Small tables with named rows and columns. After each table, cells are looked up by row and column.

Table gutuden
         ges  nodino  pib  fomevok  nin
sude     116      68   74       75  180
lofopam   47     137  176      119  127
rukores   96     128  143      164  159
putubur  131     132  131      189   94
sef       99     118   84      160  221
kiv      139     172  124       88  113
vomen     77     140  175      119  106
kupop     85     107  204      143  149
sosum    119     101  121      152  148
movonas  129     131  156      199  111
piz      143     202  120      169  133
bopuru    39      57  131      145  237
sufusop   61     111  208      148  168

What is the fomevok of vomen in gutuden? 119
What is the fomevok of sosum in gutuden? 152
What is the fomevok of kupop in gutuden? 143
What is the pib of bopuru in gutuden? 131
What is the pib of lofopam in gutuden? 176
What is the pib of sufusop in gutuden? 208
What is the ges of vomen in gutuden? 77
What is the pib of kiv in gutuden? 124
What is the ges of sosum in gutuden? 119
What is the pib of putubur in gutuden? 131
What is the nodino of sude in gutuden? 68
What is the fomevok of sef in gutuden? 160
What is the ges of piz in gutuden? 143
What is the ges of sude in gutuden? 116
What is the nin of kiv in gutuden? 113
What is the ges of sef in gutuden? 99
What is the nin of vomen in gutuden? 106
Which row has the largest nodino? piz

fur =
columns: tikemu, fube, nogitu, kep, moturuz, gukom, laga, rovavu, kogano, mige
munov: [4563, 5840, 6092, 6178, 5269, 6502, 6289, 4651, 4981, 5489]
lata: [5668, 3502, 6718, 6390, 4979, 4927, 6260, 7475, 7580, 7147]
suf: [5110, 3305, 5487, 7276, 4075, 5449, 6375, 6732, 7072, 6868]
gepunud: [7047, 5675, 3397, 4720, 6097, 5324, 4591, 4883, 3605, 3807]
fut: [5524, 4275, 7097, 6630, 5174, 5194, 6298, 7723, 8438, 7739]
sev: [4921, 4756, 8010, 6660, 5154, 5527, 6690, 7354, 8377, 7865]
dotog: [6143, 8341, 3825, 4314, 6766, 6587, 4702, 3106, 2354, 3089]
vaf: [5325, 8358, 5867, 5260, 6698, 6765, 5721, 4024, 4299, 4858]
ren: [4477, 5670, 6951, 7791, 4909, 6437, 7233, 6613, 7440, 7711]

vaf, moturuz => 6698
ren, kep => 7791
gepunud, tikemu => 7047
dotog, nogitu => 3825
ren, mige => 7711
ren, laga => 7233
lata, mige => 7147
fut, fube => 4275
vaf, kogano => 4299

Table dizorus
,varobiv,rigum,sof,sutilap,lon
nev,-30750,85433,46770,34447,-84935
mepa,18587,14069,23239,21142,-13916
dipada,26451,9492,23134,22631,-9361

dipada, lon -> -9361
mepa, sutilap -> 21142
dipada, varobiv -> 26451
nev, sutilap -> 34447
nev, lon -> -84935
mepa, varobiv -> 18587
nev, rigum -> 85433
dipada, sutilap -> 22631
mepa, sof -> 23239
dipada, sof -> 23134
dipada, rigum -> 9492
nev, sof -> 46770
mepa, lon -> -13916
mepa, rigum -> 14069
nev, varobiv -> -30750
Which row has the largest sof? nev

mit =
	puz	kizapa	binos	pobi	taz
savi	1.401	2.797	4.572	3.168	1.902
risad	3.546	3.032	5.677	0.751	-2.063
nid	3.494	3.398	-1.138	2.871	1.734
gerilo	3.778	4.290	-0.237	4.495	1.281
ledano	0.308	-1.122	2.806	2.345	1.521
kenuvip	0.367	-1.240	0.249	3.058	4.001
mapod	1.306	1.243	0.370	3.588	4.488
vodi	3.117	4.590	-4.287	3.824	4.917
nobi	3.814	3.329	0.548	4.752	3.516
tur	-1.118	-0.342	2.009	0.795	6.101
tam	1.432	0.053	8.762	4.631	2.930
rami	5.277	-6.081	4.034	5.820	3.985
nusife	1.642	0.987	-1.635	2.505	4.274
parabos	0.303	-0.322	2.284	1.447	1.872

gerilo, binos => -0.237
nobi, puz => 3.814
nusife, taz => 4.274
risad, taz => -2.063
kenuvip, kizapa => -1.240
rami, pobi => 5.820
savi, binos => 4.572
nid, taz => 1.734
ledano, pobi => 2.345
vodi, taz => 4.917

kaz =
cols = rine, lil, das, napab, zufa, zimem, mif, laz
kobel: [93.39, -68.83, 70.74, -19.01, 40.90, -60.31, 12.91, -32.54]
bem: [18.00, -22.19, 26.10, -59.06, 6.70, -50.68, 1.26, -27.41]
kunode: [13.32, -19.79, 2.72, 15.17, 6.72, -23.55, 6.73, 3.45]
ziv: [44.90, 26.08, -17.56, 20.79, -29.15, -6.80, -28.38, -7.32]
dil: [32.72, 21.10, -30.30, 19.76, -15.39, -4.48, -9.64, -20.90]
pabeme: [4.77, 44.97, 14.64, -11.14, -5.52, -33.57, 0.69, -35.29]
riliv: [43.29, -0.75, 12.57, -19.11, 23.07, -26.56, 25.86, -56.25]
zarure: [-26.59, 45.52, -23.55, 55.83, -33.32, 33.18, -25.04, 56.66]
dun: [-20.20, 23.22, -22.61, 25.99, 9.13, -28.20, -18.11, -22.90]

kobel, laz => -32.54
zarure, das => -23.55
dun, rine => -20.20
zarure, zimem => 33.18
kobel, das => 70.74
dil, lil => 21.10

vafofov.tsv
	panefu	bezen	degu	voda	vov	suseg
fosa	108	91	181	97	248	83
kuvun	137	52	158	96	52	146
vulifu	102	223	112	124	116	52
nofabo	88	54	174	99	132	222
poge	125	111	113	119	146	87
fetubeg	129	230	146	130	80	69
lumese	100	236	119	121	64	44
pigudef	119	24	167	78	86	125
gib	85	116	89	114	116	39
ren	132	109	157	128	97	175
tutig	99	75	148	73	141	145
tamefeb	74	244	167	102	160	31
ruzan	96	97	116	129	203	90
mef	131	132	137	131	41	143

ruzan, voda => 129
vulifu, panefu => 102
pigudef, panefu => 119
tamefeb, degu => 167
fosa, voda => 97
ren, panefu => 132
fosa, panefu => 108
mef, vov => 41
kuvun, suseg => 146
vulifu, bezen => 223
tutig, bezen => 75
poge, voda => 119
vulifu, suseg => 52
gib, suseg => 39
kuvun, vov => 52
tamefeb, bezen => 244
Which row has the largest vov? fosa

veg:
        reb  sodenuz  kudigog
nimovo  206      164      172
zotev   233      183       63
mit     123      164      238
bube    235      177      138
das     191      190      132
mapage  115      161      244
res     223      172      118
zaz     140      151      192
vubo    174      162      193
luzel   113      168      255
zub     222      195      105

What is the sodenuz of mit in veg? 164
What is the kudigog of zotev in veg? 63
What is the sodenuz of zotev in veg? 183
What is the kudigog of mit in veg? 238
What is the kudigog of res in veg? 118
What is the reb of zub in veg? 222
Which row has the largest kudigog? luzel

Table kefovad
         moge  zibiz  gizel    pev  tedori
zub     -43.0   40.2  -18.7  -55.3   -28.5
vofina  -19.1  -91.1   24.2  -41.9   -25.8
mol      25.4   46.0   -7.5   75.9   -11.1
gino    -99.6  -56.5  -42.1  -23.2   -21.6
deba    -34.6   -3.2   -4.1    4.9    38.4
kuzeri   33.8    0.8  -25.1  -39.6   -34.5
ruropa  -17.5   32.6   35.9   14.5    57.6
papune    6.4    2.5  -25.3  -27.6   -68.0

tedori of zub is -28.5
gizel of papune is -25.3
tedori of kuzeri is -34.5
pev of ruropa is 14.5
gizel of kuzeri is -25.1
zibiz of kuzeri is 0.8
moge of mol is 25.4
moge of zub is -43.0
moge of ruropa is -17.5
zibiz of deba is -3.2
moge of deba is -34.6
pev of papune is -27.6
zibiz of ruropa is 32.6
tedori of ruropa is 57.6
zibiz of mol is 46.0
pev of deba is 4.9
pev of vofina is -41.9
tedori of gino is -21.6
gizel of gino is -42.1

